Each row below holds a small network's activations on one input, seen along a few directions.
Each table varies a few parts of the input and shows all the possible inputs, shuffled.
A made-up example of a description, with smaller parts first: one of 4 places along a line, together with either a single point or (one of 2 separate values, together with one of 5 places around a ring) or one of 11 places along a line.
Shared parts are said once, and a part with two or three values counts as separate values.
(in the rows, 128 means zero)

Other details of the inputs vary at random and push rows far along two fixed directions, the same in every table; ignore that.

A family of inputs:
R1: [106 119  87  88 167 101  92 125 134 116 101  86 108]
R2: [108 113  87  89 165 101  89 122 137 115 100  84 113]
R3: [ 44 100  50 119 131  81 143 151  88  76 103 234 124]
R4: [108 148 144 169 108 170 190 122 108 106 123 175 189]
R5: [175 158 190 151 139 176 124  98 164 150 149  56 144]
R6: [109 132  94  71 165 104  99 117 128 123  96  93  97]
R7: [115 156  85  79 166  97  97 117 132 142 109  99 119]
R8: [ 94  82  78  71 153 143  89 145 149 187 116 114  88]
R9: [182 163 188 165 118 172  99 107 161 153 167  81 114]
R10: [198 111 200 148 107 154 120 120 151 143 149  55 120]
R11: [ 41 120  38 118 145  72 157 145  99  93  83 211 179]
R12: [117 135 145 188 103 153 169 124 116 110 145 204 163]
R13: [118 147 149 178  96 158 165 130 110 113 136 207 160]
R14: [112 126  95  95 154  99  76 132 131 120 128 113  75]
R15: [ 67 102  38 114 115  51 161 166  85 103 111 218 166]
R16: [129 118  99  72 139  79 105 151 123 131 122  97  84]
R17: [167 143 196 141 131 188 123 101 155 131 132  49 119]
R18: [ 97 105  70  78 156 133  85 146 152 208 129 119 109]
R19: [105 135  98  75 167 104  98 129 134 120  98  91  99]
R20: [197 142 191 150 109 152 127 117 148 163 172  60 132]
R21: [115 108 153 185 100 159 164 127 112  93 124 197 146]
R22: [125 106  96  79 143  74 106 143 130 128 131  94  90]
R23: [ 98 117 159 164 111 167 192 121 113  89 107 172 170]
R24: [124 131 139 196 103 153 166 124 116 112 137 201 164]
R25: [118 130  97  92 154 100  76 134 130 123 121 117  73]
R26: [200 138 189 156 110 147 124 119 151 165 165  60 134]
R27: [202 153 194 140 109 153 131 123 151 165 164  67 125]
R28: [132 118 101  70 135  78 105 140 120 136 118  99  85]
R29: [130 102  95  86 145  72 101 147 126 131 125  93  94]
R30: [186 140 207 147 121 178 100 100 147 142 145  86  95]
R31: [111 152 148 165 110 167 189 125 110 109 114 180 186]
R32: [124 108 159 156  82 148 197 146  97 100 133 179 154]
R33: [122 126 147 192 100 150 157 124 119 110 137 204 176]
R34: [118 104 156 187  98 159 157 127 111  93 121 196 154]
R35: [123 151  82  96 151  88  75 119 132 145 131 125  91]
R36: [205 152 195 137 101 153 128 110 149 167 160  68 125]
R37: [132 137  79  80 141  72 102 148 128 144 144  99 106]
R38: [111 135 144 178 115 159 187 121 117 109 116 176 193]
Description of these inputs: one of 2 separate values, together with either a single point or (one of 3 separate values, together with one of 6 places along a line).
The inputs of R27 and R16 match in every part but the choice among 2 separate values. If R35 is changed in the same way as R27 into R16, which row does it become? -> R30
Which other rows does R10 become when the choice among 3 separate values takes its other values? List them by row number. -> R2, R34
A walk changes only the place on the line of 6. It starts at R7 and steps to R31. List the rest of the walk in order. -> R4, R5, R38, R11
Which other rows does R32 become when the choice among 3 separate values takes its other values? List them by row number. -> R14, R17

A family of inputs:
R39: [117 123  98 104 161 112  90 125 143 144 119 101 110]
R40: [130 125  99  89 139 101 102 140 134 154 138 104 102]
R41: [106 141 128 139 131 144 150 123 120 112 117 153 150]
R42: [107 122 127 143 127 146 145 127 125 126 116 160 147]
R43: [121 119 135 140 114 127 147 129 115 103 117 155 139]
R44: [131 145  99  93 148  91 108 134 128 135 131  96 112]
R45: [123 130 125 145 118 119 159 135 115 113 131 146 156]
R46: [107 127 128 138 127 148 146 125 120 128 116 162 144]
R47: [128 132 127 134 110 124 156 134 110 124 123 155 149]
R48: [106 135 126 147 132 141 148 124 123 109 118 150 155]
R49: [116 113 134 134 111 140 148 137 113 116 127 162 126]
R50: [109 131 127 139 124 143 146 121 123 118 112 157 151]
R51: [126 125 127 138 110 120 155 134 116 121 125 153 154]
R52: [123 132 121 160 107 128 126 134 122 130 151 185 128]
R53: [127 116 108 100 148  98  94 132 133 130 123 101  96]
R54: [123 114 105  95 142 105  94 137 135 133 129 105  91]
R55: [103 121 125 138 121 153 145 130 126 130 122 162 141]
R56: [121 115 125 137 107 131 154 144 119 133 135 159 144]
R57: [112 123  96  97 154 120  91 130 145 146 125 106 106]
R58: [105 125 123 137 122 157 145 130 120 131 120 163 139]
R59: [122 123 136 136 114 129 149 127 110 105 117 157 136]
R60: [126 136 109  94 151  96 100 128 129 117 124  97  98]
R61: [202 136 215 164 103 182 134 111 159 162 161  69 134]
R62: [127 136 125 162 112 121 127 130 120 128 145 183 132]
R63: [126 123 126 141 111 120 154 134 115 121 125 152 155]
R64: [106 125 128 140 126 146 146 126 124 127 116 161 145]
R65: [128 124 108  94 147 102  96 132 128 133 121 104  91]
R66: [117 115 132 135 110 141 148 138 111 117 125 162 125]
R67: [123 117 127 141 112 123 154 140 116 130 129 156 149]
R68: [110 128 126 142 126 142 144 122 124 116 112 156 153]
R69: [193 160 186 125 156 167  73  94 185 160 152   6 102]
R70: [125 126 128 135 111 127 156 139 111 133 127 159 143]
R71: [105 139 128 141 131 142 151 123 123 111 117 152 152]
R72: [120 113 124 139 107 130 153 143 117 133 136 157 145]
R73: [203 132 212 168 105 182 134 109 157 161 162  66 136]
R74: [111 124 123 147 127 141 144 121 123 116 113 154 154]
R75: [119 109 133 146 117 130 148 133 114 111 121 156 135]
R76: [118 123 133 147 122 126 152 130 114  95 122 147 141]
R77: [123 125 135 137 113 131 149 129 108 106 115 157 135]
R78: [133 157  98 120 149  84  77 125 138 129 149 118 100]
R79: [118 113 136 141 116 130 148 134 116 112 120 158 134]
R80: [125 130 107 101 152  93  97 129 132 114 125  92 102]
R81: [128 121 124 143 112 120 154 133 115 121 126 151 155]
R82: [130 142 124 161 111 117 127 125 119 119 141 179 138]
R83: [128 123  99  90 138 100 103 140 137 153 138 103 103]
R84: [132 129 103  91 144  94 104 136 131 151 132 103 106]
R85: [198 135 224 161 108 191 128 103 154 146 152  71 116]
R86: [123 116 107  92 141 106  95 135 135 135 129 104  88]
R87: [130 139 100  95 149  87 105 134 135 133 133  92 116]
R88: [121 117 134 143 114 126 146 129 113 102 117 153 140]
R89: [116 127 135 142 120 126 152 131 115  96 122 150 140]
R90: [190 150 214 162 118 202 124  91 162 150 144  69 136]
R91: [129 141 101  93 147  88 107 133 134 134 133  93 113]
R92: [131 120 105 101 148  94  94 126 132 121 120  96 102]
R93: [123 112 104  98 143 105  93 137 134 133 129 103  92]
R94: [116 125  99 101 160 113  90 125 142 144 119 102 110]
R95: [118 134 135 138 119 130 154 131 108  99 120 152 135]
R96: [126 128 128 135 110 121 157 133 115 123 125 155 151]
R97: [122 122 124 133 107 135 155 143 112 135 133 160 139]
R98: [120 121 136 137 113 128 149 128 114 104 116 156 137]
R99: [107 143 126 140 131 145 150 124 117 112 115 153 149]
R100: [121 111 122 142 109 130 154 142 118 132 136 156 145]
R101: [130 127 101  93 143  92 104 136 134 150 131 103 108]
R102: [129 137  98  99 149  86 105 135 133 132 133  92 117]
R103: [114 138  95 105 166 107  95 122 141 127 120  94 117]
R104: [117 105 130 144 113 137 147 138 117 114 127 157 130]
R105: [113 121  96  99 154 120  89 129 144 147 125 103 106]
R106: [135 135 101  90 142  91 103 131 131 142 128 100 112]
R107: [122 138 129 135 116 122 161 135 112 116 130 151 151]
R108: [197 133 224 163 107 189 128 103 157 145 152  70 117]
R109: [118 131  97 101 158 109  90 120 141 135 115  99 116]
R110: [114 128  98  92 154 123  91 128 142 149 125 107 101]
R111: [105 114 121 145 124 152 143 130 126 128 123 159 145]
R112: [123 134 108  96 151  94 101 129 132 116 124  96 100]
R113: [188 146 214 163 119 208 124  97 161 160 146  72 128]
R114: [191 152 213 163 118 204 124  92 160 151 142  69 134]
The inputs of R54 and R43 match in every part but one. If R40 is changed in the same way as R54 into R43, which row does it become? -> R106
The inputs of R93 and R80 match in every part but one. If R56 is changed in the same way as R93 into R80, which row does it become? -> R87
Describe the family of inputs behind these rows. -> one of 4 places along a line, together with either a single point or (one of 3 separate values, together with one of 6 places along a line)
Which other rows does R91 become when the place on the line of 4 takes its other values? List them by row number. -> R83, R96, R101
Which other rows does R108 become when the place on the line of 4 takes its other values? List them by row number. -> R86, R98, R112
Which other rows does R49 become when the choice among 3 separate values takes its other values? List them by row number. -> R40, R110
Which other rows does R101 become when the place on the line of 6 takes its other values? List them by row number. -> R61, R67, R70, R73, R84
Which other rows does R41 become when the choice among 3 separate values takes its other values? List them by row number. -> R60, R107
A walk changes only the place on the line of 6. It starts at R113 and steps to R46. List the rest of the walk in order. -> R64, R42, R94, R39
